A small network was shown many inputs. Here are its activations along a few directions, one row for each input.
In each table, some parts of the input vary, and every possible input appears once, in random order.
A made-up example of a description, with smaller parts first: line(6) and (point or ring(9) or (values(3) and ring(5))).
Shared parts are said once, and a part with two or three values counts as separate values.

Other details of the inputs vary at random and push rows far along two fixed directions, the same in every table; ignore that.

A family of inputs:
row 1: -1.39 -1.23 -2.03 +2.23 +2.87 +2.05 -5.07 +0.85 +4.00 -0.48 -1.21
row 2: +2.67 +0.08 +2.03 -2.99 -3.64 -4.34 +4.48 +0.66 -3.02 -1.89 +2.05
row 3: +2.45 +0.63 +1.53 -2.93 -3.35 -3.90 +4.94 +0.64 -3.31 -0.96 +2.82
row 4: -0.67 -0.22 +0.18 +0.43 -0.19 -4.52 -6.07 +3.66 +1.02 -6.84 -1.32
row 5: -0.84 +0.22 +0.17 +1.69 -0.34 +0.48 +0.42 -0.41 +1.53 +0.92 +1.12
row 6: -0.47 -0.11 -0.58 +0.65 -0.70 +2.97 +5.61 -2.69 +1.28 +5.22 +2.95
row 7: -1.80 -1.11 -2.08 +1.28 +3.22 +4.78 -0.65 -1.38 +1.32 +4.09 -2.45
row 8: +0.95 +0.00 +1.09 +0.21 -0.73 -4.16 -5.63 +2.90 +0.16 -5.79 -1.74
row 9: +0.53 +1.07 +2.44 -3.14 -2.27 -3.79 +4.07 +1.02 -4.88 -1.46 +0.22
row 10: -2.30 -1.50 -2.14 +2.82 +3.16 +3.02 -6.85 +0.08 +1.86 -1.73 -4.64
row 11: +2.70 +1.61 +2.29 -3.06 -3.64 -4.53 +4.75 +0.98 -3.75 -1.48 +3.03
row 12: -0.13 -0.42 -1.72 +0.15 +1.54 +5.35 +3.87 -2.67 +2.66 +6.52 +2.69
row 13: -1.24 -1.25 -1.89 +1.57 +2.81 +5.42 -0.57 -2.30 +0.98 +3.13 -2.16
row 14: -2.35 -1.03 -3.33 +3.53 +4.56 +4.92 -7.24 -0.36 +6.22 +1.67 -1.79
row 15: +0.51 +0.83 +0.50 +0.44 -0.41 -4.33 -6.11 +2.96 +0.05 -5.60 -1.37
row 16: +2.08 -0.96 -0.15 -1.11 -0.52 +2.01 +4.90 -2.04 +0.03 +4.12 +1.97
row 17: -0.75 -0.43 -0.17 +0.55 +1.22 +1.82 -1.34 -0.84 -0.77 -0.28 -1.95
row 18: +0.32 -0.50 -0.99 -0.66 +0.76 +3.77 +4.92 -2.45 +1.53 +5.67 +3.19
row 19: -1.26 +1.03 +1.18 +2.24 -0.97 -4.24 -5.95 +3.07 +1.11 -6.10 -1.28
row 20: -0.24 +0.78 +0.46 -1.08 -0.13 +2.05 +3.20 -2.20 -2.09 +1.83 +0.12
row 21: +0.34 +1.51 +2.27 -2.96 -2.27 -3.49 +3.69 +1.19 -4.72 -1.49 +0.14
row 22: -0.27 +0.85 +1.73 +0.78 -1.99 -4.61 -1.43 +2.32 -0.44 -4.76 +0.29
row 23: +0.30 +0.81 +1.80 -3.22 -2.58 -3.94 +4.39 +1.11 -4.83 -1.71 -0.02
row 24: +0.94 -0.41 -0.77 +0.34 +0.59 +1.01 -0.21 -0.43 +0.79 +1.73 +0.77
row 25: +2.02 -0.07 +0.06 -1.36 -1.03 +0.22 +4.62 -1.02 -1.10 +2.77 +2.45
row 26: -0.92 +1.20 +0.86 +1.41 -0.96 -1.97 -1.57 +0.68 +1.04 -2.13 +0.54
row 27: +1.17 -1.14 -0.53 +0.16 +0.67 +1.94 +0.50 -1.30 +1.37 +2.46 +0.47
row 28: -1.36 +0.19 -1.27 -0.15 +1.93 +4.60 +2.58 -2.55 +0.07 +5.67 -0.59
row 29: +0.77 -0.14 -0.08 +0.16 +0.11 -0.37 -2.23 +0.08 +1.22 -0.72 -0.44
row 30: -1.79 -0.29 -0.83 +2.03 +2.28 +1.79 -6.03 +0.45 +0.67 -2.35 -3.84
Each input here is: line(5) and (values(2) or line(4)).
Changing only the line(5) part turns row 8 into row 2. The same change can be made to row 19. Which row results? -> row 6
Change only the values(2) part in row 20. List by row number the other rows that result. -> row 28
Change only the values(2) part in row 13. List by row number the other rows that result. -> row 7

A family of inputs:
row 31: -0.36 +0.02 +0.02 +0.10 +0.01 +1.23 -0.10 -1.39 +1.36 +0.28 -0.10
row 32: +0.04 +0.20 -0.17 -1.55 +0.15 -1.31 +0.68 +0.51 -2.33 -0.76 -0.82
row 33: +0.47 -1.05 +0.19 +0.13 +0.06 +0.65 -0.15 -0.52 +0.93 +1.47 -0.79
row 34: +1.02 -0.80 +0.26 +0.47 -0.66 -2.22 -1.16 +1.03 +0.80 -1.02 +0.36
row 35: +0.23 -0.41 -0.15 +0.23 +1.13 +0.68 -0.23 +0.08 +1.63 +0.82 +1.59
row 36: -1.20 +0.67 +0.13 +1.42 -0.39 -1.62 -1.57 +1.35 +0.47 -1.37 +0.16
row 37: +0.11 +0.08 -0.26 +0.17 -1.07 -0.92 +0.16 +0.45 +0.17 -2.04 +0.79
row 38: +1.05 -0.80 -0.02 +0.65 -0.77 -1.85 -1.18 +1.13 +0.36 -1.15 +0.16
row 39: -0.16 -0.13 +0.14 +0.10 -0.80 -1.61 -0.55 +0.33 +1.01 -1.88 +1.15
row 40: +0.37 +0.39 -0.60 -0.88 -0.37 -1.84 -0.62 +1.21 -0.29 -0.70 +0.72
row 41: +0.34 -1.38 -0.60 +0.47 +0.34 +1.05 +0.12 -0.21 -0.06 +1.08 -1.17
row 42: -0.84 -0.75 -0.81 +0.23 +0.19 +1.63 +0.35 -0.91 +0.19 -0.05 -0.46
row 43: +0.19 -0.13 +0.82 -1.19 -0.12 -0.53 +0.87 +0.87 -1.62 -1.30 +0.11
row 44: -0.04 +0.19 -0.17 -1.66 -0.27 -1.17 +0.38 +0.96 -1.87 -0.74 -0.61
row 45: +0.23 +0.15 +1.51 -1.32 -0.16 -0.91 +0.17 +0.62 -0.40 -1.04 +0.33
row 46: +0.23 +0.56 +0.47 -0.17 -0.95 -0.83 +0.01 -0.22 +0.15 -2.03 +0.09
row 47: +0.66 -0.96 +0.53 -0.44 -0.84 -1.35 +0.41 +0.82 -0.83 -0.86 -0.87
row 48: +0.35 +0.29 -0.43 +0.78 -0.18 +1.76 -0.59 -1.98 +0.03 +0.03 +0.21
row 49: -1.21 +0.63 +0.38 +1.26 -0.26 -1.98 -1.62 +1.26 +0.97 -1.26 +0.39
row 50: +0.89 -0.89 +0.45 -0.31 -0.45 -1.49 +0.82 +0.29 -1.91 -0.97 -1.11
row 51: +1.07 -0.96 -0.97 +1.06 +0.01 +0.64 +0.11 +0.08 +0.96 +1.10 +0.14
row 52: -0.13 -0.14 -0.14 +0.23 -0.97 -1.23 -0.50 +0.44 +0.52 -1.96 +0.96
row 53: -0.37 -0.32 +0.18 -0.43 -0.49 -0.81 +0.76 -0.39 -1.53 -2.09 -0.48
row 54: +0.51 +0.56 -0.77 -0.79 -0.30 -1.52 -0.45 +1.36 -0.48 -0.94 +0.32
row 55: +0.24 -0.42 -0.43 +0.36 +0.93 +1.01 -0.22 +0.24 +1.13 +0.68 +1.37
row 56: +0.91 +1.68 +1.32 -1.83 -3.01 -0.56 +9.48 -1.31 -2.93 +3.55 +4.25
row 57: +0.22 +0.08 +0.56 -0.29 +1.01 +1.35 -0.40 -0.46 +0.97 +0.78 +0.15
row 58: +0.03 +0.44 -0.45 -0.92 +0.68 +0.72 -0.58 -0.50 +0.60 +1.57 -0.49
row 59: -0.01 -0.03 -1.25 -0.36 +0.79 +0.06 -0.60 +0.12 +1.36 +1.53 +0.85
row 60: +0.51 +0.22 +0.13 +0.10 +1.07 +1.48 -0.14 -0.24 +0.86 +0.57 +0.29
row 61: -1.64 +0.13 -0.22 +1.16 +0.95 +0.99 +0.57 -0.56 -0.83 +0.94 -1.01
row 62: -0.49 +1.14 +0.20 +1.58 +0.02 +1.31 -0.50 -1.16 -0.56 +1.10 -0.08
row 63: -0.77 -0.37 -0.01 -0.08 +0.03 +1.20 +0.00 -1.18 +1.29 +0.32 -0.18
row 64: -1.50 +0.81 +1.25 +0.44 -0.43 -1.30 -0.99 +0.70 +0.00 -0.96 -0.82
row 65: -0.95 -0.76 -0.62 +0.08 +0.16 +1.47 +0.46 -0.78 +0.69 +0.02 -0.34
row 66: -0.43 +0.03 -0.49 -1.08 +0.73 +0.72 -0.53 -0.26 +0.57 +1.58 -0.59
row 67: +0.69 +1.03 +0.02 -1.26 -0.36 -1.42 -0.29 +0.69 -0.68 -0.74 -0.25
row 68: -1.76 +0.15 -0.23 +1.05 +0.50 +1.17 +0.31 -0.11 -0.31 +0.97 -0.82
row 69: +0.75 +0.72 -0.90 -0.20 +0.52 +1.29 -1.13 -0.99 -0.65 +1.30 -0.23
row 70: +0.41 -0.24 -0.61 +0.44 +0.97 +1.33 -0.01 +0.37 +0.92 +0.45 +0.98
row 71: +1.52 -0.13 +0.64 +0.06 -0.92 -1.47 -0.23 +0.47 -0.20 -0.95 -0.56
row 72: -1.73 +0.42 +0.60 +0.66 -0.20 -1.06 -0.76 +1.14 -0.50 -1.36 -1.13
row 73: -1.22 +0.90 +0.59 +0.91 +0.24 +0.79 -0.06 -0.63 +0.83 +1.32 -0.40
row 74: +0.97 +0.37 +0.13 +0.37 +0.79 +1.93 -0.86 -1.04 -0.43 +0.58 +0.43
row 75: +1.59 -0.43 -0.19 +1.00 -0.07 +1.17 -0.77 -1.29 -0.29 +1.21 -0.43
row 76: -0.95 +1.05 +0.13 +1.30 +0.29 +0.87 +0.18 -0.41 +0.75 +1.05 -0.29
row 77: -0.41 -0.66 -0.07 -0.38 +1.14 +1.58 +0.30 +0.15 +0.28 +0.57 -0.12
row 78: -0.66 -0.35 -1.09 -0.85 +0.97 +0.98 -0.23 +0.21 +0.04 +1.20 -0.86
row 79: +0.90 -0.67 +0.19 +0.31 +0.04 +0.68 -0.31 -0.74 +1.03 +1.40 -0.72
row 80: +0.31 -0.13 +0.84 -1.11 +0.30 -0.72 +1.20 +0.41 -2.16 -1.32 -0.08
What do these inputs look like to the network? -> values(5) and (point or line(9))
Changing only the values(5) part turns row 78 into row 77. The same change can be made to row 44. Which row results? -> row 43
Change only the values(5) part in row 62. List by row number the other rows that result. -> row 48, row 69, row 74, row 75
List by row number the other rows that have the values(5) part in common with row 47. -> row 33, row 34, row 38, row 41, row 50, row 51, row 71, row 75, row 79
Start at row 39 and move only the line(9) part, one step at a time. The first step leads to row 52. Which rows follow, in order? -> row 37, row 46, row 31, row 63, row 65, row 42, row 53

A family of inputs:
row 81: +2.65 -1.84 -0.19 +1.60 +1.00 +1.79 -3.53 -0.17 +2.06 +0.24 -0.53
row 82: -3.23 -1.27 -2.73 +3.55 +2.27 -1.77 -6.84 +3.87 +5.35 -1.72 -1.96
row 83: +0.83 -2.52 -2.95 -0.80 +1.88 -1.42 -4.51 +2.65 +2.46 -2.42 -1.45
row 84: +2.59 +2.99 +2.62 -1.61 -3.39 -3.53 +4.04 +0.04 -2.21 -3.17 +4.40
row 85: -3.33 +1.38 +2.43 -1.60 -0.50 -2.14 +1.22 +1.37 -2.99 -2.42 -0.72
row 86: +0.46 -1.43 -0.27 +2.20 +1.25 +0.26 -8.82 +0.56 +1.96 -3.56 -5.67
row 87: -1.39 -0.37 +0.10 +2.80 +0.72 +2.21 -0.83 -1.46 +3.19 +0.45 +2.04
row 88: -0.04 +1.34 -2.81 -0.58 +1.78 +4.64 +3.18 -1.97 +3.55 +7.17 +3.70
row 89: +1.84 +1.39 +0.49 -1.94 -0.73 -4.86 -2.41 +2.62 -0.53 -1.75 +1.42
row 90: -1.34 -2.74 -2.08 -0.95 +2.68 +2.55 -1.90 +0.44 -1.55 -0.16 -3.76
row 91: -2.50 +1.15 +1.67 -1.47 -2.08 -3.29 +5.57 +1.84 -4.79 -1.02 -0.32
row 92: -3.46 +1.96 -1.02 +1.40 +3.19 +1.61 -7.62 +2.21 +0.21 -3.13 -4.12
row 93: -1.59 -0.38 +0.39 +2.17 -1.92 +1.06 +4.55 -2.03 +0.04 +2.55 +0.11
row 94: +1.88 +0.92 -0.47 +0.20 -0.03 +4.94 +6.05 -5.90 -0.75 +7.07 +1.55
row 95: -2.30 +0.02 -0.12 +2.61 +1.20 +4.31 +0.78 -3.29 +2.98 +2.33 -0.32
row 96: +2.95 -1.39 +1.59 -2.73 -3.59 -3.05 +3.93 -0.17 -4.21 -3.69 -0.36
row 97: +3.80 -2.02 +1.34 -1.97 -3.03 -4.00 +3.34 +0.37 -2.84 -4.09 +1.90
row 98: +1.86 -1.07 -1.77 -1.34 +2.18 +0.89 -1.89 +0.76 +3.02 +2.82 -0.13
row 99: +0.64 -0.16 +0.32 -2.09 +1.38 +1.99 +1.18 +0.24 -2.78 +2.41 -2.44
row 100: -0.05 +2.45 +2.00 -0.84 -3.45 -2.21 +0.66 -1.01 -2.61 -3.12 +0.78
row 101: +0.10 +2.02 +1.74 -2.55 -0.49 -2.19 +1.04 +0.54 -5.19 -0.69 -0.90
row 102: -1.19 +1.30 +1.16 -1.49 -0.80 -4.74 -0.73 +3.10 +1.32 -2.95 +2.12
row 103: +2.01 +0.06 -0.32 +1.94 +0.59 +2.02 -1.02 -2.04 +1.24 +2.17 +1.62
row 104: -1.18 -1.79 -1.12 +3.49 -0.10 +4.93 +4.55 -2.57 +3.06 +6.68 +3.02
Changing only one part turns row 104 into row 82. The same change can be made to row 103. Which row results? -> row 89
What do these inputs look like to the network? -> line(4) and line(6)
Start at row 92 and move only the line(4) part, one step at a time. The first step leads to row 100. Which rows follow, in order? -> row 84, row 88
Change only the line(4) part in row 98. List by row number the other rows that result. -> row 81, row 86, row 99

A family of inputs:
row 105: +2.05 -0.50 +0.63 -1.78 -2.16 +2.00 +7.17 -3.10 -0.95 +3.01 +3.46
row 106: +0.20 -1.97 -1.57 +2.37 +1.45 +2.47 -2.92 -0.19 +2.55 -0.03 -1.34
row 107: +1.23 -0.33 -0.70 +0.52 +0.93 -1.06 -6.49 +1.89 +0.52 -3.37 -2.85
row 108: +1.26 -1.20 -0.48 +0.04 +0.21 -1.18 -3.62 +1.21 +0.10 -1.54 -2.04
row 109: -2.61 +0.92 -1.04 +0.79 +3.04 +4.72 -1.17 -1.62 +0.98 +3.12 -0.97
row 110: -0.57 -1.90 -2.03 +0.72 +1.97 +1.59 -0.80 +0.43 +2.77 +2.36 +0.05
row 111: -0.22 -1.11 -1.45 +1.20 +1.77 +3.42 -0.69 -2.06 +0.61 +3.71 -2.02
row 112: +0.86 -2.06 -1.15 +0.86 +0.88 +2.42 +0.19 -0.96 +1.20 +2.53 -0.52
row 113: +0.25 -0.47 -2.41 -0.22 +2.64 +2.88 -1.01 -0.23 +2.63 +3.52 +0.25
row 114: +0.91 +0.48 +1.60 -2.58 -2.79 -4.53 +2.86 +1.46 -1.23 -3.71 +2.96
row 115: -0.84 +1.86 +0.42 +3.92 -1.40 -3.63 -5.51 +2.05 +2.93 -3.88 +1.61
row 116: -2.34 +0.92 -1.41 +0.70 +2.42 +3.79 -0.49 -0.95 +0.45 +3.33 -1.74
row 117: +0.84 +0.13 -0.86 -1.61 +1.35 +2.15 +1.62 -0.93 +1.07 +3.13 +2.44
row 118: +0.01 +0.09 -0.60 +0.59 +2.10 +3.85 -1.30 -2.36 +0.28 +2.15 -0.86
row 119: +1.66 +1.70 +1.79 +0.17 -2.74 -0.52 +5.58 -1.61 +2.28 +4.02 +5.26
row 120: +2.84 +0.90 +2.02 -2.67 -1.86 -2.87 +0.65 +0.64 -2.95 -2.75 +1.19
row 121: -3.22 +0.13 -0.82 +1.77 +2.02 -0.36 -5.91 +2.00 +0.58 -1.99 -4.18
row 122: +1.19 +0.64 +2.54 -1.25 -3.21 -4.25 +3.37 +0.76 -3.89 -3.83 +0.48
row 123: -2.72 +0.05 -0.64 +1.59 +1.04 +2.59 +1.43 -0.72 +0.58 +1.72 -0.61
row 124: +0.08 -1.12 -0.28 +0.69 +0.20 +2.25 +2.48 -1.99 -0.64 +3.16 -0.59
row 125: -2.91 +0.18 +0.56 +1.43 +0.46 -2.63 -4.39 +2.81 -0.62 -4.12 -3.30
row 126: -1.27 +1.91 +2.96 -1.98 -3.38 -3.98 +3.86 +0.77 -3.64 -4.04 +1.22
row 127: -0.71 -1.03 -0.94 +1.27 +0.86 -2.73 -5.24 +3.37 +2.20 -4.78 -1.10
row 128: +0.52 +0.69 +2.30 -0.99 -2.74 -2.89 +2.01 -0.39 -2.63 -3.98 +0.40
row 129: +1.96 +0.97 +0.52 -2.31 -1.04 +1.82 +6.65 -2.95 -3.13 +4.46 +1.41
row 130: +1.57 +0.13 +1.05 -3.23 -2.05 -5.30 +1.68 +2.68 -2.07 -2.19 +1.39
What do these inputs look like to the network? -> values(2) or (line(4) and line(6))
What sort of input is row 114? -> line(4) and line(6)
Change only the line(4) part in row 129. List by row number the other rows that result. -> row 107, row 113, row 116
Start at row 128 and move only the line(6) part, one step at a time. The first step leads to row 122. Which rows follow, in order? -> row 124, row 111, row 129, row 118
